A small network was shown many inputs. Here are its activations along a few directions, one row for each input.
In each table, some parts of the input vary, and every possible input appears once, in random order.
A made-up example of a description, with smaller parts first: one of 2 separate values, together with either a single point or one of 9 places around a ring or (one of 4 places along a line, together with one of 8 places around a ring).
Shared parts are said once, and a part with two or three values counts as separate values.

Other details of the inputs shift rows strongly along two fixed directions, in all tables alike. That doesn't count.
To show where, the next rows are all for the same input, with only those details redrawn:
[ 48 -13  -3  16  13 -20  -5  -8  23  24  13]
[ -8   3  17 -48 -43  23 -28  22  12  10 -19]
[ -8   3  17 -48 -43  23 -29  21  13  10 -19]
[ -8   4  17 -47 -43  23 -28  21  12  10 -19]
[ 48 -14  -3  16  13 -21  -5  -8  23  24  13]
[ -3  30  11  77  20   8  56 -41   6 -47 -44]
[ 49 -14  -2  16  13 -21  -6  -8  23  25  13]
[ -8   3  17 -47 -43  23 -28  21  13  10 -19]

A family of inputs:
r1: [-17 -16  10 -49 -29  53 -18  28  -8   1  12]
r2: [-32  14  -9 -63  -9   8 -31  24 -18  19 -25]
r3: [ -3  30  10  77  20   8  57 -41   6 -47 -44]
r4: [ 16 -33 -14  22 -17 -36  14 -23   4  30  49]
r5: [ 19 -31 -22   6  46  -8  -7  -9  16  22  23]
r6: [-30  23 -14  80  43  -1  51 -19 -36 -44 -37]
r7: [-34  40   8  88   6  -5  34 -76  -2 -45 -13]
r8: [ 28 -31  -9  18  29   2   5   0  14  28  35]
r9: [ 16 -28 -22  14 -12 -38  10 -36  15  23  36]
r10: [ 25 -32 -14  20 -18 -26  16 -24  -8  14  56]
r11: [ -7  18  24 -58 -37  21 -21  16  14  21 -21]
r12: [ 28 -36 -14  13  39   5  -1   3  -7  14  43]
r13: [-89  32   4   4  -1  53  20 -14 -27 -63 -77]
r14: [ 32 -13 -12  -2  41  -5   6 -18  26  34  23]
r15: [ 21 -26 -12  12  33 -44  -6  11 -15  13  25]
r16: [ 39 -10 -16  22  11 -38   0  23   8  14  23]
r17: [-30   7  24 -32 -64  22 -47  -1 -17   3  31]
r18: [ 21 -17 -16  -4  52 -10   0 -15  17  33  22]
r19: [-23  13   8 -67 -21 -11 -26  29  -1  -1 -22]
r20: [-18   1  10 -51 -34  37 -22  18  16  12  -7]
r21: [-41 -15  -1 -46 -12  28 -35  31 -22  13  -9]
r22: [ -9  25  16 -61 -34   9 -20  27  17   9 -17]
r23: [-33  -5   0 -61 -18  -5 -34  27 -15  -6 -19]
r24: [ 41 -23 -10  13  22 -40  -5  17 -15  -5  32]
r25: [-45  11  25 -26 -63  15 -44  -1  -7  14  19]
r26: [-28 -17  -1 -49 -14  36 -35  31 -33   0   0]
r27: [-10  11   9 -51 -40  11 -26  33  16  -2 -16]
r28: [-75  41  15   3 -21  19  27   1 -19 -82 -77]
r29: [-14  10  -5 -51 -40   1 -28  39   8  -5 -20]
r30: [ 30 -22 -10  16  24 -48  -5  18  -3   8  23]
r31: [-28  26 -22  69  47  -4  45 -32 -26 -48 -48]
r32: [  5  33  11  79  16   9  62 -17 -13 -66 -20]
r33: [ 33 -27 -12   8  31 -36  -6  10 -26   1  34]
r34: [ 36 -19  -1  23  18  -2   6   2  16  31  36]
r35: [ -7  34  11  83  18   0  63 -17  -2 -54 -29]
r36: [ 20 -14 -23  -3  56 -21 -10 -15   1  33  12]
r37: [ 17 -35 -13  17  41  -3  -1   3   5  26  34]
r38: [-67  59  29  -1 -21  63  45 -20   1 -48 -65]
r39: [ 19  11   1  17   5 -35 -21 -47  16  37  43]
r40: [ 44   8 -18   2  22 -44   2   4  20  20  11]
r41: [-24  -5  -8 -46 -21  22 -32  42 -42   0  -4]
r42: [-11   0  26 -37 -47  27 -22  34   2  14  -9]
r43: [ 51 -11 -16  19   9 -30   1  22  -4   1  32]
r44: [ 25  -7 -14  -8  44 -50  -4  -7  -3  19  12]
r45: [-21  16  -5  68  41  26  60 -46   8 -49 -33]
r46: [ 21 -16 -17   1  -5 -43  13 -39  17  39  38]
r47: [-59  40  31  15 -34  77  44  -3 -22 -66 -43]
r48: [ 57 -18   6  23   7  -8   1   4   0  17  33]
- Changing only one part turns r27 into r22. The same change can be made to r5. Which row results? => r18
- Describe the family of inputs behind these rows. => one of 4 places along a line, together with either one of 2 separate values or one of 10 places around a ring
- List by row number the other rows that have the place on the line of 4 in common with r34. => r4, r6, r8, r15, r16, r21, r25, r30, r35, r37, r42

A family of inputs:
r49: [ -8   2   1  -3   3   4  -1  15 -11 -11  -7]
r50: [ -2   8  -1 -11   7  11   3   5   2  -4 -15]
r51: [  2   2  13   4 -17  26   6  -1   9  -1   2]
r52: [-15   2   0  -3 -10   8  -1 -13   0   2  -4]
r53: [ -3   6   4  -8   1   6   3   4   7   0 -20]
r54: [ -1   6   4  -5  -6  -5   3  12  -2  -8 -16]
r55: [-10   2   1  -7  10  14   0   7  -2  -3 -11]
r56: [ -1   7  -1  -8   0   1   2  13  -7 -11 -12]
r57: [  3   2  13   8 -24  16   5   7   0  -9   5]
r58: [-17   0  -1  -1  -9   2   1   1 -11  -7   4]
r59: [-15  -6  -1  -7   2  14   5  -2  -5  -3  -3]
r60: [-14  -6  -1  -3  -5   4   3   6 -14 -11   0]
r61: [ -3   8   3  -5 -12  -6   0   6   4 -12 -11]
r62: [-18   0   0  -5  -2  11   3  -7  -2   1   1]
r63: [-12  -2  -1   0   1   6  -7   9 -15 -11  -4]
r64: [ 44 -13 -21  74  45 -47  28 -40   1   5  31]
r65: [ 50  -6 -16  64  54 -38  31 -35  22   5  15]
r66: [ 55 -56 -19 -69   6 -24 -77  38  15  85  65]
r67: [ -9  13   5  -4  -7   4  -1  -7  10   3 -10]
r68: [ -9   9   8  -3 -14  -5  -2  -6  -5  -7  -1]
r69: [-11   9   8  -6  -7   5  -2 -13   4   1  -4]
r70: [ -8  12   4  -1 -15  -6  -2   1   0  -4  -7]
- Describe the family of inputs behind these rows. => one of 2 separate values, together with either a single point or one of 10 places around a ring
- Changing only the choice among 2 separate values turns r69 into r68. The same change can be made to r55. Which row results? => r49
- Change only the choice among 2 separate values in r56. List by row number the other rows that result. => r50
